A small network was shown many inputs. Here are its activations along a few directions, one row for each input.
In each table, some parts of the input vary, and every possible input appears once, in random order.
A made-up example of a description, with smaller parts first: one of 5 places around a ring, together with either a single point or one of 9 places along a line or (one of 2 separate values, together with one of 6 places along a line).
Shared parts are said once, and a part with two or three values counts as separate values.
(in the rows, 128 means zero)

Other details of the inputs vary at random and push rows far along two fixed directions, the same in every table; ignore that.

Rows:
R1: [148 129 165 153 134 187 118 173 159 127 184]
R2: [140 130 153 141 144 199  98 159 166 135 180]
R3: [149 169 179  45  72 103  91 143 156 187 153]
R4: [108  99  78 164 172 138 139 102 103 101 112]
R5: [123 145 119  85  78  45 149  86 109 134  70]
R6: [118  99  91 176 162 128 159 116  98  95 118]
R7: [108 103  85 164 179 129 142 115  90 100 128]
R8: [110 104  95 174 158 139 151 126 106  96  94]
R9: [117  99  94 178 156 130 161 119 102  94 109]
R10: [127 135 104  75 106  27 149  83  82 142 115]
R11: [106 102  93 179 145 147 151 115 126  96  70]
R12: [105 101  87 174 159 143 145 118 109 105  86]
R13: [114 136  96  66 112  38 129  79  84 153 101]
R14: [143 133 159 157 121 191 125 177 162 127 182]
R15: [120 132 106  65 121  38 126  79  87 152  96]
R16: [117  99  88 173 167 125 157 114  94  96 126]
R17: [109  98 100 175 162 143 145 120 116 102  71]
R18: [149 170 182  47  66 104  94 145 161 187 145]
R19: [141 134 166 149 136 194 109 179 163 129 167]
R20: [122  96  96 172 175 123 153 113  96  94 120]
R21: [153 172 184  48  72  96  98 149 152 178 158]
R22: [151 167 172  43  82 104  89 130 156 181 172]
R23: [115 137  99  68 106  40 131  81  88 153  92]
R24: [139 140 154 152 128 195 113 162 162 126 186]
R25: [151 170 175  42  89  90  93 142 141 180 184]
R26: [140 132 157 141 153 187 102 171 150 132 193]
R27: [127 137 118  71 108  37 135  92  92 143  86]
R28: [142 137 170 157 124 196 113 167 174 122 163]
R29: [146 130 172 158 123 190 124 179 168 124 168]
R30: [140 137 174 159 119 198 116 170 178 121 156]
R31: [105 100  82 168 170 139 140 112 100 106 103]
R32: [114  97  95 172 163 143 141 108 118  97  80]
R33: [137 130 154 141 147 197  97 167 158 141 179]
R34: [110 104  92 171 163 137 148 123 102  98 102]
R35: [109 103  87 166 174 132 144 118  94  99 119]
R36: [144 136 157 146 147 189 106 156 157 127 197]
R37: [121 141 109  71 100  37 139  92  90 144  91]
R38: [139 134 169 151 131 196 113 182 168 128 159]
R39: [119 138 105  77  88  48 138  81 108 144  67]
R40: [141 130 156 144 138 201 100 161 170 134 171]
R41: [119 137 102  74  93  47 135  79 104 144  75]
R42: [149 129 162 151 140 185 116 171 155 128 193]
R43: [119 103  98 172 170 133 145 104 105  91 108]
R44: [156 174 184  55  67 100 101 135 159 171 164]
R45: [113 107  96 179 152 139 153 111 112  90  97]
R46: [115 100 100 184 146 134 167 125 111  91  93]
R47: [159 168 190  57  59  93 113 149 157 173 159]
R48: [121 145 122  88  73  46 152  89 114 133  62]
R49: [146 171 164  46  68 105  94 132 157 182 168]
R50: [137 132 166 152 122 205 108 170 185 130 146]
R51: [105 101  84 171 164 141 142 115 104 105  95]
R52: [147 129 156 146 151 180 113 165 148 130 210]
R53: [120 143 118  78  83  42 148 100 103 142  65]
R54: [118 104 105 178 159 137 149 110 114  89  91]
R55: [107 101  89 176 150 146 147 113 121  97  78]
R56: [124 143 106  76 102  39 141  75  92 138 104]
R57: [151 170 184  52  58 109  96 140 173 178 137]
R58: [136 129 152 139 153 195  95 164 154 141 188]
R59: [104 102  91 177 154 145 149 121 114 104  78]
R60: [114 107  90 173 163 135 149 105 104  93 115]
Each input here is: one of 2 separate values, together with one of 5 places around a ring, together with one of 6 places along a line.
Changing only the choice among 2 separate values turns R30 into R48. The same change can be made to R47. Which row results? -> R14
Changing only the choice among 2 separate values turns R40 into R41. The same change can be made to R2. Which row results? -> R49
Change only the choice among 2 separate values in R18. List by row number the other rows that result. -> R12
Change only the choice among 2 separate values in R23. List by row number the other rows that result. -> R58
Change only the place on the line of 6 in R26. List by row number the other rows that result. -> R19, R21, R25, R27, R38
A walk changes only the place on the line of 6. It starts at R56 and steps to R60. List the rest of the walk in order. -> R24, R45, R5, R48

Rows:
R61: [126 130 147 115 117 106 126 125 130 138  90]
R62: [137 126 153 153 129 194 114 163 167 140 149]
R63: [143 136 165 154 137 193 109 162 164 115 153]
R64: [124 129 118 100 129 105 118 119 117 142 121]
R65: [109 150 117 116  93 118 130 122 130 134  99]
R66: [124 131 118 101 130 104 118 114 116 141 126]
R67: [133 133 130 115 114  95 141 123 115 129 129]
R68: [131 123 119 113 100 112 133 108 137 139 111]
R69: [142 132 155 152 133 191 114 155 173 114 165]
R70: [125 133 118 102 131 104 117 109 114 141 130]
R71: [125 135 118 102 132 104 118 103 113 140 135]
R72: [133 130 130 113 112  96 144 134 117 130 120]
R73: [133 131 130 114 113  95 143 128 116 130 124]
R74: [133 137 130 117 116  94 140 112 112 129 139]
R75: [142 133 155 156 136 181 122 165 150 124 192]
R76: [ 89  58  42 225 228 157 160 106  77  62  66]
Describe the family of inputs behind these rows. -> either a single point or one of 5 places around a ring or (one of 2 separate values, together with one of 5 places along a line)
Which other rows belong to the same alternative as R69? List them by row number. -> R61, R62, R63, R68
